These are the activations of a small neural network, seen along a few directions. Each row is one input.
Each table varies a few parts of the input and shows all the possible inputs, shuffled.
Descriptions start from the smaller parts, as in this example, which fits no table here: one of 3 separate values, together with either a single point or one of 9 places along a line or (one of 5 places around a ring, together with one of 6 places along a line).
Shared parts are said once, and a part with two or three values counts as separate values.

Other details of the inputs vary at random and push rows far along three fixed directions, the same in every table; ignore that.

Rows:
x1: [ 46 -32 -10 -22  -4  14 -29  -3  14  -8 -26]
x2: [ 44 -27 -12  -3 -30 -20 -10 -30 -10 -34 -37]
x3: [ 39 -18   0 -22  -9 -24   8 -46 -28 -47 -28]
x4: [-25   4 -13  30 -18  -1 -21  27  60  33 -10]
x5: [-46  39   9   7  31 -12  52 -14 -24 -22  34]
x6: [-17  13  24  -6  30  25   8 -25 -21 -28  23]
x7: [ 10  -8  -5 -18  -7 -19  -8 -17  26  -9 -18]
x8: [ -6 -32   4 -18  40   5  -2 -32  37 -10  28]
x9: [ 41 -37 -22   1   4 -14 -12 -10   5 -25  -7]
x10: [ 15 -25 -16 -17 -10 -19 -29 -16  28 -24 -25]
x11: [ 13 -29 -10 -29  -6 -18 -24 -15  40  15  -5]
x12: [-33  18  20  17  46  22  58   8 -43 -17  29]
x13: [ -5 -11   8 -38  12 -15   2 -22  12   5   7]
x14: [-46  -6 -19  36  11   6 -26  46  61  62  29]
x15: [ 17 -64  -8 -17  44  23 -14   0  18   9  31]
x16: [ 36 -40   6 -25  -1  -9   9 -34   2  -4   2]
x17: [-22   9   3 -15  22 -19  34 -23 -15  -4  37]
x18: [  4  25 -13  20 -30  -1  -1  43 -34  33 -28]
x19: [-53  54   0  52 -21  29 -11  58  10  30 -22]
x20: [ 51 -23  -1 -17 -22  14 -46 -10  17 -13  -7]
x21: [ -4   4  18 -14  15  -4  50 -45 -19 -31  19]
x22: [-10  -8  -9  13 -13  26 -32  43  33  55 -11]
x23: [ 43 -43 -11  -2 -14  -3 -17 -14  29  -7 -21]
x24: [-42  -3  12   4  52   9  41 -12   0  10  64]
x25: [-45  29  25  -1  39  31  41  -9 -34 -20  18]
x26: [ 50  54  10  26 -94 -20   4  24 -69  -5 -88]
x27: [ -6   3 -19  17  -9  12 -44  49  28  49   1]
x28: [-54   7  -7  43  42  42 -47  51  61  38  47]
x29: [-64  19  18   4  53   5  61 -19 -16   8  78]
x30: [-22   6 -25  18 -14 -20 -28  39  45  46   0]
x31: [  -3   74    5   47 -109  -35   36   42  -59   34  -80]
x32: [ 19 -27  -8 -31  -2 -19 -25 -21  16 -34 -25]
x33: [  15   71   11   12  -38  -44   89  -31 -120  -53  -33]
x34: [  0  42  -3  34 -52   4 -13  43 -30  32  -7]
x35: [ -8   1  -4  -5  33 -13  20 -20  -7 -25  23]
x36: [ 18  -8   6 -19  20   4 -13 -10 -17   0  28]
x37: [ 21 -15 -18 -28  15 -32  -8 -24   2 -37   0]
x38: [ 44 -31 -18 -19  14   2 -28   3  -9 -25 -15]
x39: [ 11 -23  -9 -25   2 -13 -29  -7  44  -3 -16]
x40: [  4 -18  19  -8  30  22  38 -20 -34 -38   5]
x41: [ 34 -20  -3 -20 -19   6 -35   6  13  20 -18]
x42: [ 47 -17 -12  -7 -11   4 -51   6   4 -22   1]
x43: [ -5   5  21 -12  18  27  -6 -27 -11 -32  28]
x44: [-51  34  -1  41 -38  -5   4  43  31  58  -9]
x45: [ 25 -19   1 -27  16  17 -27 -15  18 -10  -1]
x46: [ 45 -21  20 -31  -4   1  39 -29 -59 -21 -18]
x47: [ 43 -43   5 -18  11  18   9 -15  -8 -22 -14]
x48: [-32 -19   3 -16  46   5  10 -37  29 -27  39]
x49: [ 12  -8 -24  12   3  12 -55  35  29  10 -10]
x50: [-61  57 -13  47 -18 -11  -3  67  20  34 -17]
x51: [-66  66  46   8  28  27  60  -8 -46  17  49]
x52: [ 23 -45 -13  -3 -19  -5 -29  -6  45  24  -4]
x53: [-43  22  22  19  29  12  58 -24 -25 -23  25]
x54: [ 56  39  15   4 -99 -19   3   9 -73   2 -62]
x55: [-59  25  -9  22   3  -9  -9  49  34  51  14]
Description of these inputs: one of 5 places around a ring, together with either a single point or one of 4 places along a line or one of 6 places along a line.
The inputs of x20 and x54 match in every part but the place on the ring of 5. If x23 is changed in the same way as x20 into x54, which row does it become?
> x16
Which other rows does x25 become when the place on the ring of 5 takes its other values? List them by row number.
> x1, x18, x22, x38
Which other rows does x28 become when the place on the line of 4 takes its other values? List them by row number.
> x38, x42, x49
List by row number the other rows that have the place on the ring of 5 in common with x48.
> x2, x3, x6, x10, x19, x25, x32, x40, x43, x53
List by row number the other rows that have the place on the ring of 5 in common with x24.
> x14, x15, x17, x18, x27, x29, x30, x34, x36, x55

Rows:
x56: [ 10 -30  -8  15 -16   2  -4   6  18  37  13]
x57: [  2 -18 -22  37 -72  -2 -33  43  44  36 -68]
x58: [-100   51   18   50   13   14   69   28  -15   56   48]
x59: [ -2  23  28 -46  22 -23  36 -46 -32 -17  10]
x60: [ 46 -21   5 -66 -25 -39   0 -43 -26 -16 -40]
x61: [ -8 -70   7 -51  76  60 -69  -5  79  21  76]
x62: [-44  65 -40  91 -84 -46  -7  88 -19  36 -56]
x63: [ 10  55  -5  12 -37 -42  63   9 -69 -15 -30]
x64: [ 70   5  -5 -52 -39 -50  -4 -32 -37 -26 -57]
x65: [ 41 -26  11 -39  47  -1  13 -69 -37 -86   6]
x66: [ 11   3  11   6 -24  10 -28   1  30  30  18]
x67: [-37  15  23 -36  65   5   3 -37 -15 -34  63]
x68: [-31 -16  34  -7  44  32  46 -55   7 -14  52]
x69: [ 38  -4 -29  17 -37 -32 -20  24 -37 -14 -38]
x70: [ 54  -6 -31  18 -66 -46 -14  32 -16  22 -75]
x71: [ 47 -54 -48  19 -29  -5 -83  29 101   0 -39]
x72: [-40 -11  -8  18  67  22  -8  14  25  12  62]
x73: [ -5  -9  -8  -5   9 -25   1 -39 -11 -68  -6]
x74: [ 60 -17  -1 -18 -33 -31   9 -33 -26 -39 -68]
x75: [ -6  -9 -14  10   5   4  -5  10  43   2 -23]
x76: [ -3 -13  25 -41  67  43 -18 -17  11   2  56]
x77: [-10 -25  -4  18 -18  14  -7  -6  36  15  -9]
x78: [-67 -22  10   0  51  28  18  -7  57  18  29]
x79: [-19  -3   4 -44  56  -3   0 -30  38 -11  51]
x80: [ 35 -63 -15 -35  26  20 -95  -3  65   4  21]
x81: [ -6  36   9   4 -39 -39  71   6 -78   7 -42]
x82: [ 67 -36  -1 -34 -10   2   5 -11 -61 -23 -15]
x83: [-79  66  -3  79 -11  23  22  86 -16  57  10]
x84: [-31  78  42  28 -11  -8 112 -19 -98  -4  33]
x85: [ 32  13  20 -33  14   7  -9 -22 -36 -18   6]
x86: [-30 -12   0  14  65  38  -3  20  22  25  60]
x87: [ 17   0   1 -18  10 -11  26 -31  -3 -48 -14]
x88: [  2 -20   4  10  -2  47 -20  25  14   3 -11]
x89: [ 44  -5  12 -23 -49 -16  -9 -29 -18   7 -18]
x90: [-41  50 -11  43 -17 -14  40  52 -13  43 -16]
x91: [-48   0 -16  48  15  30 -38  43  54   5   6]
x92: [ -7  62  24  24  -8  11  69  24 -98   4  -9]
x93: [-22   9 -18   1  -9 -28 -47   4  26  -6   4]
x94: [ 56  10  -6 -43 -20 -42  -4 -36 -17 -43 -16]
x95: [ 12 -12   3  17   6  46 -21  24  17   2 -14]
x96: [-44  -3  10  21  61  59  -8  11  44   5  42]
x97: [ 23  16  13 -30  12 -10 -15 -28 -35 -31   5]
x98: [115 -81 -21 -12 -53  -7 -63 -31  37 -26 -51]
x99: [-36  11 -13  35 -47  10 -46  50  60  76  -8]
x100: [-14  -9   3 -17 -20  -4 -21   5  29  34  -1]
x101: [-34  57 -15  54 -25 -20  33  52  -5  24   0]
x102: [ -1 -13  -8  21   2  29 -30  18  22 -10 -13]
x103: [-25 -16  35 -60  70 -11  92 -78 -61 -37  68]
The inputs of x97 and x65 match in every part but one. If x64 is changed in the same way as x97 into x65, which row does it become?
> x75
What do these inputs look like to the network?
> one of 3 separate values, together with either a single point or one of 6 places along a line or one of 9 places along a line
Which other rows does x103 become when the choice among 3 separate values takes its other values? List them by row number.
> x57, x100
Which other rows does x103 become when the place on the line of 9 takes its other values? List them by row number.
> x56, x58, x63, x70, x81, x84, x90, x101

Rows:
x104: [ 62 -45 -42  -8 -48 -55 -28 -18   4   1 -38]
x105: [ 13 -36   2  26   5  57 -51  36  78  50  37]
x106: [-77  -8  -7   5  38  26 -10  55  88  73 -28]
x107: [ 24 -99  -7 -44  17  22 -71 -40  95  30  17]
x108: [-83 -13 -17  92  49  73 -22  62 115  46  38]
x109: [ 36  12   7 -20 -19  -2  43  26 -70 -14 -93]
x110: [117 -89 -42 -29 -16 -32 -41 -35 -18 -41 -29]
x111: [ 46 -25 -33   3   0 -25  25  -6 -47 -49 -19]
x112: [-82   5   6  24  90  43 -18  20  43 -22  62]
x113: [ 16  33 -16  16 -49 -45  14  17 -18  49 -17]
x114: [-12 -45 -21  30 -29   5 -35  21  93   5 -19]
x115: [-76  21  36 -47 112  10  30 -74  16 -40 110]
x116: [-37  77  14  57 -66  -6  59  -1 -26  18 -33]
x117: [-18  50  -8  15 -40 -38   0  15 -17 -33 -51]
x118: [-45 121  11  23 -43 -17  24  24 -35  33 -14]
x119: [ 45  13  32   7 -56   4  25   0 -80  -6 -52]
x120: [ 26 -84 -14   8  34  64 -65 -15  95   1  44]
x121: [ 43  14  -7  14 -29 -12  13  28 -48  19  -3]
x122: [ 45 -31 -19 -24 -58 -54 -16   4 -19  24 -45]
x123: [-76  82  57 -19  97  29  87 -54 -85 -67  88]
x124: [-31 109  25  26 -12  17  27  38 -63  10   5]
x125: [105 -97  -9 -94  55 -21  -9 -80 -46 -50  20]
x126: [-14  52   9 -16 -49 -25 -15   9 -35   9 -41]
x127: [   8  -10   55 -101  106   17   38  -99  -84  -90   77]
x128: [ 51 -30   8  -5 -75 -13 -38   7  40  21 -31]
x129: [-87  24 -21  58 -15 -21  33  60  23  25  16]
The inputs of x109 and x106 match in every part but one. If x105 is changed in the same way as x109 into x106, which row does it become?
> x128
What do these inputs look like to the network?
> one of 2 separate values, together with either a single point or (one of 3 separate values, together with one of 4 places along a line)
Which other rows does x125 become when the choice among 2 separate values takes its other values? List them by row number.
> x122
Start at x119 and move only the place on the line of 4, one step at a time. The first step leads to x105. Which rows follow, in order?
> x120, x108

Rows:
x130: [-41  23   4  29  44  27  30  41 -23  -2  34]
x131: [ 104 -106  -55  -31  -14   -9  -81   -8   27  -31  -43]
x132: [ 15  34 -10  41 -46  12 -57  78  12  42 -32]
x133: [ 50  34   7  -9 -47   1  -3  15 -42   9 -54]
x134: [ -5  -4   4 -38  34 -31   2 -51  25 -24  15]
x135: [ -6   9   4  22   2  -1  34  -8 -52 -39   2]
x136: [-87  21   8   5  24  13  -7  21  62  40   8]
x137: [ 24 -24 -30 -16 -34 -51 -41  -1  28  21  -4]
x138: [ 28  23   6 -38 -40 -43  22 -31 -30 -40 -59]
x139: [ 19  24  19  -9  10  21  59  -8 -58   0  -3]
x140: [-10 -40  26 -14   9  36  14 -10  -6  33  32]
x141: [ 22  16  13   1  13  12  41  -3 -64 -19  11]
x142: [-12  -7   0  -6  25 -30  37 -33   7 -16   2]
x143: [-63  23 -19  36  18  29 -47  63  40  37  15]
x144: [ -1 -41  35 -50  31  39 -22 -34  18  18  60]
x145: [-41  41 -25  69 -73 -42  17  65   5  74 -23]
x146: [ -1 -33   0 -26  33 -16  31 -43  18 -25  -1]
x147: [-41  46  18  56 -16  27  51  11 -14 -29   7]
x148: [ 33  20  -7   1 -35 -22 -17  -6 -53 -39 -36]
x149: [-53  15 -18  16   0 -16 -12  22  72  51  40]
x150: [ 14 -54  16 -33  55  43   2 -27  14  19  49]
x151: [-28  -8 -13   8  25 -24  38 -26  26  23  32]
x152: [ 11  10   3   1 -64 -37  40   5 -42 -11 -84]
x153: [  47  -50  -39   -6    3    3 -110   50   51    6   -9]
x154: [  9  -8  32 -50  31  29  -1 -26 -14  15  43]
x155: [ 15   7 -12  24 -14   4 -55  11  23 -12 -28]
x156: [ -2   8  20  -6  23  20  -3 -41  14 -54  31]
x157: [  1  20  11  24   5   6  39 -25 -45 -48  -7]
What do these inputs look like to the network?
> one of 2 separate values, together with either one of 5 places along a line or one of 9 places along a line
The inputs of x133 and x139 match in every part but the choice among 2 separate values. If x144 is changed in the same way as x133 into x139, which row does it become?
> x140
